Questions about the matrix below. Indices start at 1.
1) Report the entry at row 1, column 1.
2) Report the bottom entry of the column that holds the largest entry.
3) Report the entry at row 2, column 3.
4) Report the entry in row 1 and column 2.
5) Report the entry just left of the largest entry.
6) Report the maximum.
7) Report the entry directly above 1.5.
array([[  0.4,  -4.8,  -3.2,   1.6,   6.5,  18.0,   6.0],
       [  9.2,   9.9,   1.5,  -5.6,  -0.4, -14.0,  -0.9]])
1) 0.4
2) -14.0
3) 1.5
4) -4.8
5) 6.5
6) 18.0
7) -3.2

m =
[[-1.67 -0.67 -0.95 -0.06  0.57 -1.64 -1.30 -0.83  0.34]
 [ 1.91  0.96  1.68  1.73 -0.39  0.14  2.53 -2.23 -1.14]
 [-1.92  1.01 -0.09  1.36  0.17 -0.11 -1.35 -2.17 -2.18]
 [-1.72  1.84 -1.12  0.97 -1.77  1.56 -1.12 -1.73 -1.07]
 [ 0.96  0.63  1.60  1.57  0.62 -0.61  1.63 -2.30 -2.07]
 [-1.54  1.78 -1.70  0.45 -2.48  1.70 -0.50 -1.10 -0.55]
 [ 0.17 -2.61 -0.43 -1.71 -0.11 -1.39 -0.59  1.64  2.04]]
Rows and columns are numbered from 1.
The entry just right of 1.64 is 2.04
Read off the entry in row 2 and column 1.
A: 1.91
Read off the entry directly above the smallest entry.
A: 1.78
Read off the entry at row 2, column 3.
A: 1.68
Read off the entry at row 1, column 2.
A: -0.67
The top-right entry -> 0.34
The entry directly above 1.78 is 0.63
Read off the entry directly above 0.45.
A: 1.57
Read off the entry in the bottom-left corner.
A: 0.17
The entry directly below the centre entry is 0.62
Read off the entry directly above the centre entry.
A: 0.17
Read off the entry directly below -1.14.
A: -2.18
Read off the bottom entry of the column that holds the largest entry.
A: -0.59
Read off the entry at row 3, column 1.
A: -1.92
The entry directly below -2.23: -2.17
Read off the bottom entry of the column that holds the smallest entry.
A: -2.61
The entry just left of the largest entry: 0.14
Read off the entry just right of the centre entry.
A: 1.56
Read off the entry directly below -0.83.
A: -2.23
Read off the entry just right of 1.73.
A: -0.39
Read off the entry directly below the largest entry.
A: -1.35
Read off the maximum.
A: 2.53
Read off the entry at row 1, column 1.
A: -1.67
Read off the entry just left of -0.39.
A: 1.73
Read off the entry just right of 0.57.
A: -1.64
The entry just right of -0.06 -> 0.57
Read off the entry just right of 0.63.
A: 1.60
The entry at row 3, column 2 is 1.01
The entry just right of the smallest entry is -0.43
The entry directly below 0.62 -> -2.48

X = [-55.0  48.9  18.9   3.4 -44.4 -27.2]
The entry just left of 48.9?
A: -55.0
The entry just right of the smallest entry: 48.9
The entry just right of 18.9 -> 3.4

a =
[[-17.7  -4.4 -18.0  19.0 -15.9  17.2 -32.8  -0.5  26.1  -8.3 -11.7   2.8
    2.3   7.6  28.6]
 [ -2.2   7.6  -1.6   8.8  -5.3 -21.3  12.1 -12.1   2.8  15.9 -10.8  12.6
   -6.7   9.3  40.0]
 [ 14.5  14.9  16.2 -22.3  -6.9  13.8  20.8  17.8 -27.3  11.4   6.3  -2.6
   -5.3 -12.9  -5.6]
 [  7.6   4.8  13.8 -19.9  -0.7  41.4  -7.8  23.1 -26.2 -17.1   7.4  -5.1
    2.9  -9.7  -9.7]
 [ -3.0  30.0 -19.9  -0.2   1.8  24.0  -8.3 -12.1  31.6  12.1  -1.7 -19.1
   -2.3   8.0  -6.4]
 [ -5.1 -21.9 -13.4  14.4 -18.3  23.8 -27.0  13.8 -13.3 -14.2  -5.1   7.9
    6.9  -3.5  13.1]]
The entry just left of 40.0 is 9.3
What is the entry just left of 14.9? 14.5
The entry just left of -0.5 -> -32.8
What is the entry just right of the largest entry? -7.8
The entry just right of -0.5: 26.1
What is the entry just right of 8.8? -5.3
What is the entry just left of -1.7? 12.1

data =
array([[4, 4, 4, 4, 3, 1, 5, 6],
       [7, 6, 7, 5, 3, 4, 5, 3],
       [4, 4, 6, 3, 2, 4, 2, 6],
       [4, 4, 6, 3, 2, 5, 2, 7],
       [7, 6, 7, 4, 3, 2, 6, 3],
       [5, 6, 5, 5, 4, 1, 6, 3],
       [6, 7, 3, 3, 7, 3, 6, 3],
       [4, 4, 6, 3, 2, 5, 2, 7],
       [4, 7, 3, 3, 7, 5, 4, 4]])
Rows and columns are numbered from 1.
The entry at row 3, column 1? 4
The entry in row 1 and column 1? 4
The entry at row 2, column 1? 7
The entry in row 1 and column 3? 4
The entry in row 3 and column 3 -> 6
The bottom-right entry? 4
The entry in the bottom-left corner? 4
The entry in the top-right corner: 6
The entry at row 2, column 2 is 6
The entry in row 1 and column 2: 4
The entry in row 2 and column 3? 7
